[179 153  92  77 120 135 152 161 117 135  93 131 182 109 132 135 191 176
  95 152 136 152 182 196 164  84 109 181 138 143 121 144 115 129 129 160
 153 144 117 131 136] = (28)
[ 99  77 103 172 130  95 156 125 126 168 196 142 113 109 181 160  69 129
 166 134 130 113 108 105 118 134 120 107  79 114 150 113 112  62 109 126
 143 117 144 119 105] = (58)
[144 117 128 177 116  88 157 117 117 123 190 155 131 123 170 141 132 106
 137 108 152  85  43  68 112 105 165 100 114  98 128 135 136  86 127 117
  98 110 109 140 146] = (114)
which: [182 196 164] : (28)
which: [144 117 131] : (28)
which: [179 153  92  77 120 135 152 161 117 135  93 131 182 109 132 135 191 176
  95 152 136 152 182 196 164  84 109 181 138 143 121 144 115 129 129 160
 153 144 117 131 136] : (28)
which: [161 117 135  93 131 182 109 132 135] : (28)
which: [ 84 109 181 138 143 121 144 115 129 129 160] : (28)
which: [143 117] : (58)

[124 121 127 153 121 115 136 133 137 127 125 147 141] : (35)
[126 125 137 136 130  70 128  96 115 152 102 129 157] : (11)
[117 116 121 107 141 198 105 112 112 116 115 116 110] : (86)
[125 137 136 130  70 128  97 125 119 117 122 120 123] : (162)
[110 120 140 137 138 117 127 104 130 139 121 139 154] : (132)
[125 120 141 102 128 124 113 107 116 147 121 116 122] : (43)
[122 108 129 149 145 132 136 128  68 141 164 148 136] : (119)
[132 136 128 145 129  68 149 108 122 139 110 131 144] : (161)
which: [136 130  70 128  96 115 152 102] : (11)
which: [132 136 128 145 129  68 149 108 122] : (161)
which: [139 121] : (132)
which: [125 137 136 130  70 128  96] : (11)
which: [120 123] : (162)
which: [115 136 133 137 127 125] : (35)

[129 118 158 168 184 187 162 132  99  97  53  56  89 101 104 128 160 169
 182 176 145 103 110 114 124 157 133 165 168 136 100  91  68  63  61  67
 121 151 144 192 198 182 139 136 135 123 101 113 119 152 157 151 123 119
 119  86  78]  (80)
[120 124 130 130 136 152 160 162 181 181 177 188 187 178 179 175 173 157
 160 147 139 125 118 104  87  83  64  65  58  56  55  51  67  64  61  75
  79  94 101 107 124 141 144 158 156 170 177 178 181 173 174 175 169 165
 163 159 141]  (101)
[110 141 153 178 185 174 159 134  97  59  59  54  62  98 142 170 179 183
 160 138 123 123 111 119 136 142 175 161 147 130 109  77  57  57  79 111
 135 165 203 196 182 161 147 112  92  87 104 119 137 140 139 127 115  88
  63  68  86]  (59)
which: [152 160] : (101)
which: [113 119 152 157] : (80)

[108  93 176 113  92  91 107 111] -> (22)
[113 145 141 164 118  75  91 119] -> (49)
[152 155 121 173 112 145 124 141] -> (163)
[148 136 121 180 126 114 123 145] -> (105)
[180 136 141 118  75 164 125 156] -> (126)
[152 141 121 173 112 145 124 141] -> (37)
[161 145 113 150 132 136 135 123] -> (98)
which: [148 136 121 180 126] : (105)
which: [113  92  91] : (22)
which: [141 164 118  75] : (49)
which: [113  92  91 107] : (22)
which: [180 136 141 118] : (126)
which: [113 150 132 136 135] : (98)

[104 135 165 116 158  88  98 105 120  89 126] -> (159)
[122 126 173 116 131  74  94 123 162  58 136] -> (141)
[125 142 140 133 122 122 142 118 114 118 158] -> (153)
[117 103 125 187 150 183 110  71  93 180 129] -> (61)
[137 142 126  92 139 105 118 159 142 121 117] -> (25)
[146 204 110 142 142  75 136 112 165 104 144] -> (62)
[132 145 134 129 145 114 134 109 141  99 156] -> (102)
which: [142 118 114 118 158] : (153)
which: [137 142 126  92] : (25)

[ 98 141  74  90 133 148 110] : (54)
[124 139 151 111 135 141 150] : (56)
[175 137 157  90 133  81 125] : (45)
[135 141 151 111 135 148 150] : (41)
which: [135 141 150] : (56)
which: [135 141 151 111] : (41)
which: [175 137 157  90 133  81 125] : (45)
which: [111 135 141 150] : (56)
which: [124 139 151 111 135 141 150] : (56)

[109 145 155 126 121 118 132 113 159]  (31)
[100 163  98 120 117  79 118 150 100]  (55)
[100 163  98 118  79 117 120 100 150]  (130)
[154  99 168 108 126 114  88 108 145]  (120)
which: [118  79 117 120 100 150] : (130)
which: [108 145] : (120)
which: [120 117  79] : (55)
which: [126 121 118 132 113] : (31)

[131 124 131 129] = (66)
[193 124 131  82] = (106)
[131 149 136 152] = (124)
which: [131 149] : (124)
which: [193 124 131] : (106)
which: [193 124 131  82] : (106)

[128 130 144 119 129 141 144 128 158  95 115 120 114 137 136 132 103 158
 126 116 105 131 139 136] : (122)
[129 134 167 114 129 159 164 128 193  68 104 115 103 147 148 137  84 197
 124 109  86 134 152 147] : (3)
[112 109 123 119 128 141 144 128 156  93 115 120 114 136 137 132 102 159
 126 117 104 131 140 136] : (63)
[128 124  90 144 126  99  93 128  65 193 153 142 154 110 109 121 175  62
 131 149 171 122 105 111] : (24)
[193 153 142 154 112 109 121 175  62 131 149 121 114 136 136 130 102 158
 126 117 105 131 139 137] : (60)
which: [193 153 142 154 110 109 121 175  62 131 149] : (24)
which: [112 109 121] : (60)

[118  91 182 162 129  98 118 143 135 173 128 128 114 179 140 174 184  93
  96 180 134 136 139  79 186  90 102 107 150 120 127 171 151 115  99  94
 141 110 154 145  99 108 122] -> (97)
[129 100 123  91 129 167 152  98  82 161 140 144 135 144 157  92 127  93
  96 135 105 135  90 137 187 117 125  99 147 142 124  97 127 137 123 128
  75 129 173 149 102 163 114] -> (50)
[ 77 174 145 150 155 113 112  89 161  90 196  99 176 181  85 147 169 156
 145 150  88 119 201 154 133  68 148  61 123  65  73 100 131 112 104 123
 132 177  75 170 167 129 158] -> (26)
which: [ 96 180 134 136 139  79 186  90 102 107] : (97)
which: [118  91 182 162 129  98 118 143 135 173 128 128 114 179 140 174 184  93
  96 180 134 136 139  79 186  90 102 107 150 120 127 171 151 115  99  94
 141 110 154 145  99 108 122] : (97)

[124  70 167 168] = (129)
[90 95 42 59] = (96)
[ 70 165 170 124] = (103)
which: [ 70 165] : (103)
which: [ 70 167 168] : (129)
which: [ 70 167] : (129)

[134 124 134  95 111 119 152 111 113 130 140 125 143 134 128 150 120 117
 124 137 129 109 150 132 117 138 105 121  94 141 118 121 152 125 127]  (64)
[124 134  95 111 119 152 111 113 130 143 162 139 131 138 169 135 106  85
 127 156  93 127 126 107 146 130 115  92  97 139 152 158 218 139  75]  (5)
[166 160 152 104 125 152 125 107 137 135 139 114 123 110 123 123 121 101
 114 104 118 151 101 102 123 133 143 124 137 130 135 150 165 100 106]  (18)
which: [124 134  95 111 119 152 111 113 130 140] : (64)
which: [130 143 162 139 131 138 169 135 106] : (5)

[123 156 134 156 123 115 163 133 152 160 118 140 123 113 143 152] : (51)
[148 159 174 102 125 136  93 109 158 176 140 153 109 118 111 148] : (128)
[153 125 106 150 127 127 180  97 138  79 123 120 109 144 105 108] : (110)
[105  84 102 170 128 134 180  82  97 124 125  94 123 140  94 162] : (190)
[158 158  85 123 139 151 139 119 152 143 123 113 140 118 160  66] : (90)
[143 124 129 130 132  88 155 149 136  46 133 129 121 148 186  47] : (176)
[181 201 151  89 131 122 144  93 177 133 134 160 158 102  72 100] : (47)
[192 191 151 145 125 126  89 168 192 170 134 168  99 142 144 187] : (81)
[ 99 133 156 142 128 156 129  61 120 114 143 144 184 144  53 199] : (16)
[101  76  97 150 121  70 133 140 102 139 115 110 119 121 131 169] : (14)
[125 113 119 122 123 158  80 157 123 121 134 123 155 144 123 130] : (104)
which: [ 99 133 156 142 128 156 129  61 120 114] : (16)
which: [160 118 140 123 113 143] : (51)
which: [ 88 155 149 136  46] : (176)
which: [123 158] : (104)
which: [143 124 129 130 132  88 155 149 136  46 133] : (176)

[ 50  75  90 107 125]  (46)
[ 91 107 136 122 108]  (52)
[100 180 100  69  57]  (8)
[ 90  75  50 110 125]  (144)
[100 180 100  83 143]  (137)
which: [ 90 107] : (46)
which: [100 180 100  69] : (8)
which: [50 75 90] : (46)
which: [107 136 122 108] : (52)
which: [ 90  75  50 110] : (144)

